These are the activations of a small network on made-up records, seen along a few directions, one row for each record.
Records have a field called N. Each example row is followed by its value.
Other fields move the rows too, some of them a lot.
(in the rows, 500 means zero)
Random noise pushes rows far along 13 fixed directions. That doesn't count. These rows show it; they differ only by the noise:
[387 509 664 335 522 650 254 439 296 528 438 499 521 655 480 637 456 389
 505 500 468 419 557 450 534 657 467 325 363 373 494 570 539]
[481 451 431 468 339 525 344 460 429 732 536 390 449 420 497 458 438 475
 400 500 524 465 445 564 572 550 578 561 552 636 370 254 501]
[539 352 562 409 368 546 663 633 594 494 415 564 497 591 514 420 407 436
 538 416 548 734 502 623 284 540 656 566 619 577 656 662 427]
[525 594 400 741 661 742 289 292 703 675 419 392 456 280 488 394 615 273
 307 520 302 444 388 614 307 519 450 448 448 381 185 600 475]
[536 532 555 499 598 563 343 635 477 514 406 474 570 412 574 404 453 256
 590 381 486 443 472 521 435 564 543 551 530 656 440 526 511]
[568 302 601 648 558 436 491 402 446 403 502 414 398 434 436 484 729 538
 410 576 390 707 379 420 531 636 826 502 573 678 766 550 578]
[470 520 578 429 351 518 370 601 408 528 468 400 630 547 576 612 543 661
 585 543 634 371 540 256 588 613 360 466 413 326 695 578 588]
[483 399 480 545 558 581 637 481 490 579 524 327 489 643 503 411 616 426
 409 622 491 446 360 414 360 560 287 538 560 448 620 654 405]
[463 622 395 660 599 608 808 483 638 416 525 688 448 480 552 556 500 351
 506 467 368 561 603 599 349 375 519 441 613 452 576 669 554]
[398 427 436 523 397 428 733 820 558 446 451 510 374 654 578 468 693 333
 426 555 449 553 472 311 448 443 709 791 727 861 739 266 362]
[519 486 543 434 426 540 327 454 553 540 327 429 474 562 433 517 603 587
 393 457 415 545 452 624 420 519 717 537 444 543 323 503 364]
[587 610 585 378 467 389 316 502 545 516 454 436 608 558 476 348 525 817
 688 446 630 485 525 679 502 430 362 367 295 411 327 671 543]
[400 622 490 478 486 376 449 495 406 540 611 518 363 552 485 471 580 599
 534 602 448 473 530 520 729 445 603 391 498 651 492 305 695]
[478 360 675 423 616 494 467 592 520 507 377 555 421 593 443 368 626 372
 526 427 581 404 304 554 578 541 509 459 436 462 256 423 315]
[460 319 700 242 308 724 435 551 388 599 299 592 515 579 481 698 241 368
 472 355 533 547 452 575 492 769 800 449 578 349 516 582 449]

[485 669 552 458 647 424 492 641 308 362 483 468 662 623 618 609 504 501
 675 498 529 231 521 345 604 525 390 483 500 519 639 614 609]	n2
[562 386 467 693 564 537 480 260 674 417 492 565 483 396 399 467 698 529
 387 432 513 622 515 581 338 387 405 442 344 384 304 541 281]	n7
[545 638 422 594 483 410 332 619 560 409 450 373 600 388 581 491 708 641
 513 531 487 419 542 293 521 454 442 625 417 581 570 433 493]	n6
[574 612 419 639 531 573 619 514 602 401 489 480 613 446 637 558 495 462
 517 495 432 529 568 505 286 474 529 533 612 527 731 752 620]	n6
[380 494 540 663 403 546 358 447 542 330 506 681 461 387 557 766 685 485
 433 517 453 630 724 243 534 479 663 442 347 404 707 376 620]	n5
[436 461 719 285 603 538 305 554 404 449 471 781 554 546 454 455 318 305
 733 269 735 388 559 641 606 490 274 244 253 272 135 416 432]	n1
[483 605 438 530 690 517 440 470 273 439 594 394 591 539 573 509 446 306
 562 489 410 481 637 450 396 458 357 563 501 789 629 525 546]	n7
[585 485 522 461 723 538 742 530 427 431 406 484 568 559 479 546 428 465
 546 412 469 316 337 586 516 542 457 509 600 442 398 643 367]	n4
[528 564 470 465 611 500 531 427 309 414 539 544 608 496 509 651 385 562
 601 377 504 331 559 574 599 461 416 410 483 497 439 553 512]	n7
[459 597 440 362 338 465 517 579 494 541 500 482 576 650 558 499 395 626
 579 533 584 506 630 503 432 414 358 489 446 466 569 588 516]	n2
[465 431 423 478 363 526 439 366 258 557 579 403 552 460 474 707 410 563
 419 482 542 419 567 388 586 568 399 543 478 483 542 368 459]	n1
[639 390 578 450 545 450 410 439 406 483 454 432 632 488 488 428 505 536
 504 314 632 399 367 640 485 512 500 587 438 600 286 465 298]	n6
[405 834 355 375 393 650 387 603 546 510 392 462 640 574 571 696 353 416
 491 513 319 484 863 429 252 421 374 591 473 482 551 644 483]	n8
[574 306 525 392 452 501 553 398 404 547 600 486 544 616 452 374 297 489
 534 425 633 740 537 719 305 521 413 492 508 651 560 566 412]	n4
[498 614 465 541 535 511 513 631 600 420 495 477 538 554 560 383 567 444
 582 552 462 571 585 428 337 427 424 552 477 596 620 607 564]	n3
[402 317 640 397 523 574 618 661 302 518 423 435 501 616 545 683 483 365
 469 566 551 245 283 164 716 765 495 556 681 341 684 462 470]	n1
[536 380 349 532 314 639 656 314 264 612 661 555 515 368 559 793 164 419
 330 401 488 561 612 585 491 578 727 570 750 618 699 406 601]	n8
[524 541 410 613 506 427 681 430 523 383 518 536 430 518 478 638 652 597
 413 528 360 515 503 478 548 409 721 577 602 603 554 424 462]	n3
[634 269 710 465 538 452 601 574 505 461 489 557 519 459 506 349 457 519
 645 443 713 562 298 490 591 637 537 405 542 370 583 653 568]	n3
[579 293 475 598 450 510 602 408 517 526 504 427 490 362 479 538 521 536
 386 490 519 573 368 454 473 631 628 588 636 490 614 493 432]	n5
[438 481 365 657 443 536 575 502 562 471 595 485 448 484 555 508 577 353
 361 560 416 613 603 365 335 446 465 670 593 678 707 404 445]	n5
[489 379 444 588 649 434 309 181 425 496 702 463 385 523 359 273 615 362
 416 591 441 751 618 667 344 371 295 431 259 720 385 404 399]	n2
[512 649 371 545 756 384 456 442 279 519 621 428 533 479 510 460 474 408
 513 402 416 195 487 625 652 363 433 565 552 836 244 234 497]	n4
[577 523 580 513 681 335 482 477 394 437 565 418 486 483 485 406 584 612
 581 558 495 453 392 512 690 536 541 392 494 575 492 538 629]	n8

Here are new rows. What is N for each?
[500 246 609 574 534 541 558 309 411 434 558 608 423 427 430 614 490 437
 418 447 513 627 422 541 551 623 682 422 529 456 562 476 512]	n5
[439 508 521 352 505 451 520 544 209 584 537 204 531 735 474 597 523 653
 465 702 506 213 358 224 677 655 274 582 585 460 652 519 487]	n1
[535 500 518 452 447 477 518 561 586 605 502 480 534 545 519 346 471 584
 589 471 654 457 416 582 482 470 318 425 457 375 393 569 482]	n7
[405 558 392 496 369 526 590 409 560 577 543 462 405 671 459 608 633 725
 340 693 469 514 514 430 482 441 408 476 493 334 546 497 477]	n8
[449 507 472 589 419 684 512 479 700 653 400 427 356 501 497 542 615 543
 257 705 303 540 302 435 466 646 769 477 609 327 568 624 650]	n4
[562 449 484 418 534 515 495 354 135 598 587 475 583 408 511 677 256 434
 480 334 563 194 384 591 770 589 555 520 618 582 297 258 458]	n3
[505 510 491 559 440 452 492 544 406 491 587 481 569 427 600 559 543 576
 520 515 554 408 499 352 641 551 524 518 531 544 714 433 659]	n6
[455 437 437 728 434 556 484 471 715 639 728 543 377 273 542 200 551 365
 521 673 612 692 506 386 468 501 271 340 443 375 634 489 765]	n3
